Each row below holds a small network's activations on one input, seen along a few directions.
Each table varies a few parts of the input and shows all the possible inputs, shuffled.
Descriptions start from the smaller parts, as in this example, which fits no table here: line(4) and (point or line(11) or (values(2) and ring(8))).
Shared parts are said once, and a part with two or three values counts as separate values.

Other details of the inputs shift rows strongly along two fixed directions, in all tables alike. That doesn't count.

Rows:
r1: [ 1.62 -1.31 -0.55  1.93  3.76 -0.80 -3.71 -5.25 -2.90  5.48 -2.00]
r2: [-2.82  2.53 -3.17 -3.34 -6.45  6.48  2.74  4.73  0.90 -0.43 -0.07]
r3: [-1.87  3.51 -2.29 -4.65 -7.87  5.45  2.87  3.21  1.73  0.71 -0.05]
r4: [ 0.59 -1.24  0.75  2.50  4.07 -0.42 -2.91 -5.42 -1.80  6.08 -2.39]
r5: [-1.81  0.63  2.15  2.15  2.20 -6.35  3.47 -0.18  1.87 -7.92  3.26]
r6: [-2.74  3.40 -1.29 -4.28 -7.69  5.45  3.15  3.16  2.15  0.99 -0.69]
r7: [-0.66  2.42 -0.94 -4.37 -8.17  4.94  1.86  5.36  0.84  1.02  0.80]
r8: [-2.83  1.43 -1.95 -4.16 -6.43  7.04  3.20  4.27  0.86 -0.65 -0.20]
r9: [ 0.39  0.80  4.10  0.09  0.67 -7.58  1.88 -0.35  1.75 -7.41  3.66]
r10: [-1.49  0.27  1.23 -0.10  2.75 -6.29  2.54 -0.74  0.90 -8.60  4.73]
r11: [ 0.75  1.38  2.59  1.08  0.19 -7.76  1.70 -0.67  1.78 -7.46  4.24]
r12: [ 0.77 -0.10  1.34  1.65 -0.18  1.20 -1.64 -1.70 -0.74  4.41 -1.05]
r13: [-0.47  0.32  1.40  1.85  1.57 -6.72  2.17  0.44  0.83 -8.63  4.32]
r14: [-0.57  0.43  1.74  2.15  1.87 -6.43  2.60  0.18  1.45 -8.24  4.55]
r15: [ 1.10 -0.69 -0.29 -0.29  0.51  0.40 -1.22 -1.41 -2.01  4.40 -0.93]
r16: [ 1.50 -1.17 -0.23  2.19  3.98 -0.48 -3.24 -5.46 -2.26  5.83 -1.75]
r17: [ 2.19 -1.44 -0.59  2.23  2.86 -0.08 -3.38 -4.31 -3.35  6.47 -2.43]
r18: [ 1.88 -2.42 -0.24  4.03  4.24  0.76 -4.35 -3.26 -4.06  4.26 -0.86]
r19: [-0.94 -0.48  2.36  1.29  2.24 -6.23  3.56 -0.12  1.50 -8.32  3.45]
r20: [-0.89 -0.02  1.52  0.79  2.61 -7.11  2.94  0.38  0.76 -8.45  4.43]
r21: [ 1.76 -3.00  0.32  3.16  4.78  0.77 -4.16 -2.78 -4.15  4.69 -0.24]
r22: [ 2.28 -1.43 -2.26  1.08  3.73  2.06 -3.14  1.75  2.02  2.30 -3.80]
r23: [-0.81  0.79 -3.88 -3.40 -5.46  5.73  0.39  7.83  4.61 -1.01 -2.84]
r24: [-0.94  2.95 -1.55 -3.52 -8.43  4.97  2.65  4.80  1.55  1.11  0.15]
r25: [ 0.62  0.17 -1.07 -0.27  0.22  0.97 -1.76 -3.07 -1.73  3.61 -1.14]
r26: [ 1.55 -0.39 -0.32  0.86 -0.34  0.49 -1.98 -1.47 -1.90  4.02 -0.94]
r27: [-0.36 -0.77 -1.96  0.98  1.54  2.07 -1.85 -1.47 -2.52  2.45 -1.16]
r28: [-1.57 -0.28  2.04  0.67  2.50 -5.84  3.12 -0.70  1.79 -8.45  3.46]
r29: [-0.56  1.14 -3.88 -3.47 -4.92  5.89  0.67  8.06  4.86 -0.97 -3.06]
r30: [-2.79  2.62 -3.12 -3.59 -6.51  6.79  2.80  4.16  0.78 -0.56  0.27]
r31: [ 0.39  0.57  2.84  0.05  0.98 -8.25  2.36 -0.20  1.66 -6.97  4.64]
r32: [ 2.37 -0.56 -2.65  0.64  3.19  3.32 -3.15  2.30  1.88  2.66 -4.04]
r33: [-0.27 -0.26 -1.38  1.18  0.34  2.03 -0.05 -0.09 -1.51  1.69 -0.48]
r34: [-1.47  0.36  2.62  2.39  1.82 -6.07  2.87  0.27  1.85 -7.72  3.79]
r35: [ 2.23 -2.36  1.76  1.82  3.62 -0.80 -3.68 -3.92 -3.22  5.80 -2.04]
r36: [-1.83  2.76 -2.05 -5.72 -7.46  5.09  2.54  3.82  0.96  0.82  0.32]
r37: [-0.33  0.66  2.10  2.36  1.69 -6.11  2.17  0.14  1.53 -8.49  4.84]
r38: [ 0.94 -2.95  0.39  2.53  5.19  0.49 -3.13 -3.31 -4.16  4.46 -2.32]
r39: [ 0.25 -1.83  0.34  0.87  1.41  2.08 -1.83 -0.15 -2.85  2.80 -1.21]
r40: [ 2.19  0.96  1.18  0.14  3.25 -8.05  1.02  1.52  6.57 -7.76  0.82]
r41: [ 1.89 -2.09  1.24  1.54  3.93 -0.91 -3.11 -4.34 -3.24  5.75 -2.64]
r42: [ 1.49 -3.19 -0.07  2.88  4.83  0.50 -3.66 -2.65 -4.17  4.86 -0.52]
r43: [-0.81  1.05  2.96 -0.98  1.48 -7.78  2.48 -1.35  1.99 -7.50  2.85]
r44: [ 1.56 -1.72  1.55  3.38  3.44 -0.59 -3.07 -4.40 -2.10  6.36 -1.85]
r45: [ 2.13 -1.37  0.05  2.78  3.67 -0.75 -2.82 -4.86 -2.57  6.06 -1.82]
r46: [ 1.50 -1.89  0.00  1.06  4.29 -0.78 -3.52 -4.77 -2.99  5.91 -1.38]
r47: [ 0.58  0.34  4.04  0.75  0.43 -7.05  2.55 -0.73  2.47 -7.08  3.96]
r48: [-2.90  1.91 -3.27 -4.80 -6.78  7.18  2.40  5.81  0.07  0.36 -0.05]
r49: [-1.73  0.27  2.13 -0.26  2.62 -5.94  2.49 -0.88  0.92 -8.80  3.45]
r50: [ 0.50 -1.61  0.70  1.09  1.26  2.42 -2.29 -0.20 -2.80  2.60 -0.93]
r51: [ 0.27 -0.97 -1.69  1.57  1.23  1.79 -1.43 -0.87 -2.84  2.68 -1.23]
r52: [-1.45 -0.64 -0.98  1.25  1.26  3.44 -1.14 -1.30 -1.55  3.80 -1.91]
r53: [-0.99 -1.11 -0.06  2.21  3.49  1.13 -1.42 -3.42 -1.75  2.51 -0.92]
r54: [-1.88  2.29 -1.11 -5.16 -7.69  5.64  3.23  3.25  1.78  0.64 -0.52]
r55: [-1.66  1.09 -0.85 -2.81 -7.14  6.89  2.53  5.81  0.74 -0.45  0.28]
r56: [ 1.44  0.02  1.12  0.24  2.28 -8.55  0.46  1.19  6.41 -7.93  0.98]
r57: [ 3.76 -2.56 -0.94  2.06  5.51 -1.08 -5.30 -2.13  1.70  5.28 -4.74]
r58: [ 0.43 -0.96  0.37 -0.33  0.59  1.23 -0.95 -2.58 -0.88  3.99 -1.70]
r59: [-0.18 -0.96  0.50  2.65  1.08  2.62 -1.67 -0.68 -1.66  3.14 -0.74]
r60: [-1.90  0.87 -1.21 -3.03 -6.98  6.55  2.98  5.87  0.68 -0.24  0.00]
r61: [-2.07  2.76 -1.08 -5.84 -7.51  5.24  2.54  3.65  1.03  0.43 -0.87]
r62: [-2.15  3.11 -1.07 -3.44 -7.93  4.87  3.50  4.34  1.96  1.35 -1.09]
r63: [-0.40  0.95  3.28 -0.28  0.02 -8.04  4.55 -0.24  3.16 -8.65  3.76]
r64: [-0.33 -0.69 -1.91  0.73  1.48  2.37 -1.78 -2.04 -2.64  2.32 -0.82]
r65: [ 2.71 -1.42  0.93  3.29  3.21 -0.32 -3.85 -4.49 -2.50  5.90 -0.94]
r66: [-0.72 -1.35 -0.45 -0.01  2.03  2.24 -1.67 -1.16 -2.54  2.49 -1.74]
r67: [-0.95  1.73 -0.37 -4.03 -8.24  5.15  3.01  4.84  1.60  1.05 -0.32]
r68: [ 4.49 -1.28 -0.90  2.03  6.24 -0.58 -5.09 -2.03  1.51  5.15 -4.59]
Description of these inputs: values(2) and (line(4) or (line(5) and ring(6))).
Question: Changing only the values(2) part turns r12 into r59. The same change can be made to r67. Which row results?
Answer: r60
Question: Changing only the values(2) part turns r50 into r9. The same change can be made to r48. Which row results?
Answer: r46
Question: Which other rows does r39 become when the ring(6) part takes its other values? List them by row number.
Answer: r13, r14, r34, r42, r60
Question: Which other rows does r29 become when the line(4) part takes its other values? List them by row number.
Answer: r22, r23, r32
Question: Which other rows does r21 become when the values(2) part takes its other values? List them by row number.
Answer: r7
Question: Which other rows does r11 become when the values(2) part takes its other values? List them by row number.
Answer: r18

Rows:
r69: [ 0.62 -0.59  0.13 -2.53 -3.39  3.81 -0.22  1.38 -1.98  3.76  0.03]
r70: [-0.01 -0.53  1.00 -0.77 -3.77  4.49  0.59  1.42 -0.95  3.89 -0.30]
r71: [-2.00 -0.82 -0.54 -0.02 -1.94  5.43  0.58  2.57 -2.13  2.17 -1.72]
r72: [-1.47 -0.85 -1.52 -1.86 -1.77  4.80 -0.21  2.63 -3.05  1.96 -1.39]
r73: [ 4.37 -3.10  0.70  5.07  9.16 -4.42 -5.27 -2.72  2.54  2.05 -3.54]
r74: [-1.72  2.54  3.02 -1.57 -2.21 -4.68  3.69 -1.05  3.69 -5.65  2.12]
r75: [ 2.83 -1.37  0.96  3.04  5.48 -6.13 -2.88 -6.38 -2.83  3.38  0.01]
r76: [-0.66  0.47 -1.03  1.25 -2.98  5.30 -0.73  1.50 -1.81  2.62  0.17]
r77: [ 1.88  1.04 -0.68 -1.75  0.70 -4.91  0.63  4.56  6.46 -7.51  0.12]
r78: [ 0.52 -3.06 -1.04  3.35  9.22 -2.96 -3.17 -6.32 -2.84  1.11 -0.29]
r79: [-2.26  0.15 -2.81 -0.10 -0.62  5.94  0.70  0.81 -0.25  2.23 -1.63]
r80: [ 0.07  1.45 -0.87 -0.21 -4.17  2.69  0.63  0.30 -0.35  4.81 -1.49]
r81: [-0.85  1.69  0.49 -0.20 -1.46 -3.46  1.98  1.89  0.28 -7.62  4.95]
r82: [-1.33  2.98  2.21 -3.70 -2.28 -5.90  3.68 -0.60  3.21 -7.20  2.96]
Question: What do these inputs look like to the network?
Answer: values(2) and (point or line(6))
Question: Changing only the values(2) part turns r69 into r70. The same change can be made to r78. Which row results?
Answer: r79
Question: Which other rows does r80 become when the values(2) part takes its other values? List them by row number.
Answer: r75

Rows:
r83: [ 3.15 -2.23  0.60  2.99  7.48 -4.66 -1.55 -2.07  1.21 -2.61 -0.83]
r84: [-1.40  1.23  0.93 -1.56 -7.24  4.06  2.34  3.65  0.95 -0.66  0.94]
r85: [ 0.82 -2.29  1.84  2.66  4.63 -2.65 -1.53 -2.33 -2.43 -0.96  2.99]
r86: [-2.32  1.72 -1.64 -4.18 -5.37  3.27  2.31  4.10 -1.30 -1.59 -0.38]
r87: [-0.74  0.37 -3.05 -1.08 -1.56  4.21 -1.96  3.77  2.40  2.18 -3.15]
r88: [-0.65  0.55  0.06 -0.90 -2.21  4.37  0.14 -0.12 -1.96  6.49 -2.98]
r89: [ 0.18  1.30 -3.13 -2.57 -4.06  4.14  1.42  5.57  3.51 -2.04 -1.69]
r90: [ 1.68 -1.39 -0.39  1.33  4.36 -0.80 -1.68  0.76  1.38  0.17 -2.18]
r91: [-2.28  0.70  2.20  0.48 -2.90 -1.98  3.84  2.48  1.80 -7.91  3.85]
r92: [-1.62  0.26 -0.81 -1.13 -2.97  9.69 -0.78  1.18 -2.00  6.68 -2.69]
r93: [ 1.08 -2.65  0.58  1.70  4.54  1.89 -4.79 -4.27 -4.82  4.40 -1.39]
r94: [ 1.12 -1.73 -1.87  1.23  3.58  2.63 -4.20  0.49  0.31  5.19 -4.07]
r95: [ 1.15 -2.55  0.73  3.06  1.27  1.02 -2.38 -3.16 -3.95  7.23 -2.81]
r96: [-0.71  1.54 -3.51 -2.42 -4.13  3.87  0.84  5.56  3.78 -1.86 -1.51]
r97: [-1.86  2.58  3.45 -1.40 -2.86 -2.40  4.14  1.54  3.06 -6.60  3.54]
r98: [ 2.12 -0.78 -1.23  1.22  2.28  2.68 -5.15 -5.10 -5.00  8.46 -2.66]
r99: [-1.04  2.07  0.28 -4.35 -6.39  3.83  1.05  3.30 -0.01 -1.29  0.84]
r100: [ 0.50 -2.14  2.16  1.05  4.82 -6.42 -0.09 -5.34 -0.97 -0.35  0.60]
r101: [-1.31  2.25  1.52 -3.16 -3.36 -4.87  3.61  2.17  0.85 -7.28  2.69]
r102: [ 0.97 -1.08  0.39  3.69  5.57 -5.06 -1.09 -3.85 -2.43 -1.41  3.37]
r103: [ 4.70 -2.66 -1.12  1.71  4.31  3.10 -4.86 -2.18 -1.07  8.26 -5.23]
r104: [ 0.25 -1.79  1.10  2.14  4.22 -5.12  0.31 -1.54 -2.54 -1.96  2.49]
r105: [-0.21 -1.30  0.25  2.26  5.79 -4.71 -0.52 -6.01 -0.90 -1.42  1.66]
r106: [-3.08  0.81 -1.82 -4.43 -5.03  3.47  3.71  3.08  0.55 -0.77 -0.36]
r107: [ 0.52 -0.32  1.22  0.00  0.10 -3.69  1.17  0.23 -1.35 -0.96  2.28]
r108: [-1.80 -0.65 -0.26 -2.25 -1.58  3.48  0.85  0.06  0.06  0.12  0.39]
r109: [-1.80  2.67  0.28 -2.75 -3.27 -3.69  4.36  0.08  3.28 -6.35  3.67]
r110: [ 1.76 -0.70  1.52  1.81  4.91 -6.32 -1.90 -0.69  3.26 -2.44 -0.20]
r111: [-0.49 -0.69 -1.12 -3.36 -4.25  8.37 -1.31 -0.02 -1.22  7.57 -2.50]
r112: [ 1.82 -1.30 -2.13  0.84  1.42  3.88 -5.63 -0.27  0.37  8.46 -5.17]
r113: [ 0.28  2.07 -0.26 -1.43 -2.11 -4.49  2.29  3.72  6.07 -7.92  1.74]
r114: [ 1.99 -2.07  3.26  2.78  4.67 -5.13 -1.78 -3.54 -1.81 -0.87  3.45]
r115: [ 2.33 -0.52 -1.39 -0.90 -0.25  4.38 -2.47  2.35  1.11  5.86 -4.45]
r116: [-1.44  2.71 -1.02 -1.14 -7.49  3.21  2.85  2.91  0.91 -0.21  0.84]
r117: [ 0.17 -1.26  1.13  5.32  4.64 -4.82 -0.59 -4.66 -1.74 -1.76  1.83]
r118: [-1.04 -0.62  2.20  2.45  4.60 -4.34  1.18 -2.96 -1.26 -1.81  0.55]
r119: [ 0.67  1.06 -2.95 -1.52 -4.71  7.23 -1.38  1.40 -2.81  8.11 -0.92]
r120: [ 0.65 -0.57  0.06  2.44  5.21 -3.71 -2.41 -5.00 -3.17 -0.81  1.01]
r121: [ 3.32 -1.07  0.74  2.12  4.43 -5.50 -1.45 -1.68  2.69 -2.80 -0.31]
r122: [-1.96  4.06 -0.64 -2.44 -6.13  3.61  3.25  2.28  1.54  0.14  0.53]
r123: [-2.61  0.88  1.26  0.18 -2.98 -3.69  5.00  2.87  1.16 -7.48  2.75]
r124: [-2.88  3.58  0.59 -0.49 -1.95 -2.36  4.83  1.24  2.47 -7.19  3.48]
Question: What do these inputs look like to the network?
Answer: values(2) and (ring(6) or (values(3) and ring(5)))
Question: Changing only the values(2) part turns r85 into r114. The same change can be made to r90. Which row results?
Answer: r115
Question: Start at r121 and move only the ring(6) part, one step at a time. The first step leads to r113. Which rows follow, in order?
Answer: r112, r110, r115, r103
Question: Which other rows does r86 become when the values(2) part takes its other values? List them by row number.
Answer: r101
